These are the activations of a small neural network, seen along a few directions. Each row is one input.
In each table, some parts of the input vary, and every possible input appears once, in random order.
Descriptions start from the smaller parts, as in this example, which fits no table here: one of 2 separate values, together with either a single point or one of 11 places around a ring or (one of 5 places around a ring, together with one of 6 places along a line).
Shared parts are said once, and a part with two or three values counts as separate values.
In the rows, zero is written as 128.

Other details of the inputs shift rows strongly along two fixed directions, in all tables alike. That doesn't count.

Table:
R1: [120 165 102 123 125 108  62  58  79 143 170  96  86 141 131 152  89]
R2: [133  88 103 144 176 117 168 133 135 158 129 107 135 127 111 111  95]
R3: [125  77 144 142 148 139 186 184 171 118  95 144 151 114 130  96 175]
R4: [177 154  73 157 146  88 147  84 117 157 160 135 137 129  83 142  52]
R5: [178 129  84 193 159  84 222 133 153 144 125 173 172 115  63  84  92]
R6: [126 144 120  86 129 138  78  92 102 157 151  77 100 148 140 177  99]
R7: [ 85 100 188 116 116 152 123 147 132  75  82 151 138 115 154 123 168]
R8: [ 88 124 179  89  82 172  82 157 145  82 115 116 120 124 185 142 213]
R9: [149  99  93 133 178 110 167 124 121 177 123 112 129 137  97 132  71]
R10: [144 166 125 135  93 125  89  94 113 114 166 123 115 123 138 132 105]
R11: [113 192 146 110  76 125  69 108  99  96 127 136 104 137 141 142 152]
R12: [152  98  80 142 205 107 161  96 125 191 155  89 130 133 106 138  69]
R13: [ 97  92 157 123 110 150 145 191 161  91  97 141 139 117 150  97 193]
R14: [118 112 151 116 127 145 148 177 158 122 101 158 154 123 138 123 183]
R15: [ 89 127 159  87  92 160  69 131 125 101 133  90 108 132 171 145 164]
R16: [ 97 110 171 104  92 158 131 195 151  94  88 157 145 125 150 112 195]
R17: [103  97 188 132 131 144 180 186 159  88  52 207 169 111 125 107 173]
R18: [109 161 166 145  70 148 112 167 135  80 117 198 141 117 149  96 200]
R19: [122 123 118 109 144 138  98 100 118 149 157  77 110 138 142 153 112]
R20: [130 157 108 147 134 103 120 109 110 139 138 159 124 131 112 124 118]
R21: [165 121  86 194 159  87 207 122 153 137 139 148 162 112  77  79  97]
R22: [134 153 124  61 116 147  40  59  67 156 153  39  66 161 155 217  78]
R23: [192 130  78 194 174  83 214 127 148 171 144 180 167 112  69  87  59]
R24: [121 137 145  83 116 151  88 123 116 133 125 102 111 141 155 174 140]
R25: [108 128 162  82  85 162  92 152 122 103 106 113 107 140 159 157 168]
R26: [123 170 122 127 113 110  84  84  96 120 144 106  99 134 130 132 115]
R27: [163 125  79 188 180  96 168  92 114 178 165 134 134 124  92  94  62]
R28: [144 169  97 123 101 110  73  59 101 126 181  91 101 133 125 161  76]
R29: [112 106 144 111 117 149 119 145 132 112 120 102 113 131 149 132 154]
R30: [122  84 145 142 143 135 202 210 182 127  84 180 176 114 113  80 175]
Description of these inputs: one of 2 separate values, together with either a single point or one of 6 places around a ring or one of 8 places around a ring.
Question: Changing only the choice among 2 separate values turns R25 into R29. The same change can be made to R9. Which row results?
Answer: R13
Question: Change only the choice among 2 separate values in R24. List by row number the other rows that result.
Answer: R8

Table:
R31: [143 137 109 120 135 127 124 129 129 157 128 111 129 136 118 153 117]
R32: [121 138 173 105  76 119 189 188 162  32 150 237 157 127 142  40 244]
R33: [145 136 124 135 132 135 124 118 128 152 121 129 137 125 120 156 100]
R34: [133 121 116 135 160 114 167 146 134 153 111 150 143 132 109 113 133]
R35: [131 132 131 134 149 124 128 112 115 145 121 148 129 129 120 141 106]
R36: [139 135 121 135 119 131 118 120 119 137 115 105 126 128 117 150  88]
R37: [144 109 117 156 138 126 157 136 153 129 111 112 144 112 116 126 118]
R38: [113 102 131 148 151 122 146 138 144 122 128 144 141 114 128  98 138]
R39: [125 117 124 140 146 120 140 110 126 128 122 113 122 125 122 126 112]
R40: [124 130 127 134 132 123 122 110 103 131 114 125 118 133 117 137  95]
R41: [122 122 114 127 150 121 121 121 114 149 144 114 112 136 130 118 124]
R42: [ 87 160 171  74  43 174  15 109 112  76 151  81  92 132 193 172 172]
R43: [137 126 107 122 133 129 114 127 125 152 150  95 114 134 132 134 119]
Question: What do these inputs look like to the network?
Answer: either a single point or (one of 2 separate values, together with one of 6 places around a ring)
Question: Change only the choice among 2 separate values in R35. List by row number the other rows that result.
Answer: R33

Table:
R44: [133  94 129 162 165 116 211 194 165 144  84 198 171 116  97  75 156]
R45: [131 116 114 133 147 118 131  94 120 133 140  93 120 128 120 135  86]
R46: [148 131  98 117 153 123 123 112 119 172 151 102 121 139 122 152  95]
R47: [140 116  97 133 142 122 125 106 125 151 160  88 114 131 125 132  96]
R48: [155 185 106 133 101 109  98  86 103 132 159 134 118 135 112 149  92]
R49: [130 127 103 136 159 118 122 101 110 160 149 103 116 136 122 131 106]
R50: [110 179 155 132  49 137  79 131 128  66 140 158 124 118 152 112 183]
R51: [143 119 108 131 141 119 131 102 125 138 146  87 116 129 123 135  94]
R52: [ 82 140 169 110  88 150  79 145 121  88 116 137 112 127 164 118 190]
R53: [121 126 119 137 153 116 125  99 103 138 131 115 116 132 122 129  93]
R54: [ 94 136 158 105  83 156  80 152 139  91 134 121 118 124 172 123 197]
R55: [144 125 117 115 143 123 131  99 116 144 130 101 125 136 115 160  79]
R56: [ 95 146 178  95  81 156  89 150 117  85  96 151 121 133 157 146 177]
R57: [140  85 142 164 165 120 220 183 169 127  78 199 180 108  98  87 140]
R58: [127  78 138 180 169 115 215 172 170 117  90 188 173 100 104  66 144]
R59: [157 127 108 114 137 123 133 109 122 149 137  95 121 137 117 158  87]
R60: [154 129 104 115 140 128 127 112 124 165 151  94 121 140 120 153  91]
R61: [ 97 146 162  91  87 155  83 157 131 105 113 140 117 135 161 143 200]
Question: Changing only one part turns R45 into R55. The same change can be made to R50. Which row results?
Answer: R48
Question: What do these inputs look like to the network?
Answer: one of 2 separate values, together with either a single point or one of 8 places around a ring
